Here are a small network's activations along a few directions, averaged over the inputs that share one value of a field.
Related values have similar rows: they may be neighbours, one step apart, or belong to one group.
In the rows, zero is written as 500.
Random noise pushes rows far along 10 fixed directions. That doesn't count. These rows show it; they differ only by the noise:
386  403  542  554  504  507  481  646  567  583  645  578  492  482  468  384  400  335  709  519  419  603
421  643  610  616  459  273  108  224  570  441  445  485  629  480  368  469  608  620  472  524  678  626
662  521  415  402  460  565  518  434  613  391  675  463  453  565  623  472  452  451  544  473  225  374
387  675  719  569  479  541  267  212  608  451  483  574  623  319  474  512  488  651  542  442  571  637
413  799  730  701  322  653  425  360  625  576  300  703  421  344  485  668  564  769  544  410  532  649
600  614  564  599  477  318  518  502  475  512  609  561  358  601  413  340  634  506  447  560  613  669
710  500  468  260  597  566  949  452  279  311  566  389  371  386  395  528  445  463  103  553  380  631
396  447  533  450  521  427  522  543  399  549  471  273  483  598  349  656  401  481  604  649  304  570
581  571  651  500  597  420  548  331  440  592  341  409  586  624  622  739  713  729  254  560  673  276
419  530  513  426  453  869  569  459  603  461  543  535  514  599  735  622  227  368  431  345  437  426
607  552  449  361  398  609  622  416  536  340  647  292  442  566  534  637  350  453  670  579  110  542
508  474  492  582  353  687  659  637  650  547  432  732  458  255  548  598  508  476  590  439  346  519


Field VUL:
dovaf: 427  269  311  456  554  297  338  537  449  420  416  243  702  604  460  625  570  377  472  632  512  324
kope: 501  540  323  629  190  410  317  582  595  387  449  509  536  751  568  554  553  225  581  585  863  742
riz: 473  510  502  679  490  451  304  593  684  773  296  707  503  524  550  513  633  649  674  404  452  153
pog: 584  377  560  310  725  589  814  392  353  506  618  389  621  437  709  570  571  511  308  503  588  327
vaz: 643  515  376  549  378  420  452  475  647  424  544  408  582  689  663  515  579  408  672  547  565  357
pinat: 413  517  573  434  500  626  425  463  493  508  591  594  503  263  518  447  395  548  661  463  443  576
geb: 523  535  424  571  434  464  451  479  524  428  559  564  432  478  491  343  488  442  617  435  603  564
zulip: 842  432  208  384  460  586  587  473  615  180  520  497  538  431  620  425  610  496  272  382  342  300
bibe: 479  297  357  249  671  679  563  542  458  431  668  433  535  487  576  300  260  403  493  369  319  406
poba: 463  550  619  457  698  665  474  544  431  703  543  434  379  758  636  441  437  571  528  460  328  277
fumi: 468  742  588  544  506  586  349  396  545  703  480  620  332  632  610  470  497  741  434  324  375  260
sopi: 533  433  543  470  481  740  853  640  534  422  563  359  578  412  620  689  456  527  861  589  317  516
zozov: 435  620  675  498  464  536  389  412  474  514  575  593  433  428  486  489  429  573  561  456  519  622
big: 496  312  348  623  385  334  490  741  506  582  296  486  588  648  441  563  660  411  483  580  684  455
los: 639  609  434  457  235  716  982  628  441  398  439  489  332  457  506  672  477  551  629  560  289  687
zuka: 594  679  632  653  418  288  528  380  465  541  448  605  384  339  322  468  704  735  640  567  584  680
tovol: 500  544  527  526  597  410  371  571  489  577  657  462  439  699  575  375  524  557  666  582  566  417
lafa: 454  514  501  555  592  428  644  621  313  541  517  372  357  641  376  395  402  382  478  533  690  695
dasek: 474  650  614  436  543  541  375  335  492  508  394  501  504  422  509  609  464  679  367  477  531  478
vufo: 633  498  431  498  438  652  448  403  764  365  722  754  589  273  708  337  493  422  605  344  316  420
Each value of VUL is a pair of two hidden parts, and every pair occurs once (5 first parts, 4 second parts).
Q: Changing only the second part turns vufo into riz. poba has the same second part as vufo; what does that change turn poba into?
A: vaz
Q: Changing only the second part turns pog into geb. fumi has the same second part as pog; what does that change turn fumi into?
A: zuka
Q: Changing only the second part turns sopi into tovol. bibe has the same second part as sopi; what does that change turn bibe into?
A: pinat
Q: Changing only the second part turns dasek into big. zozov has the same second part as dasek; what does that change turn zozov into?
A: los
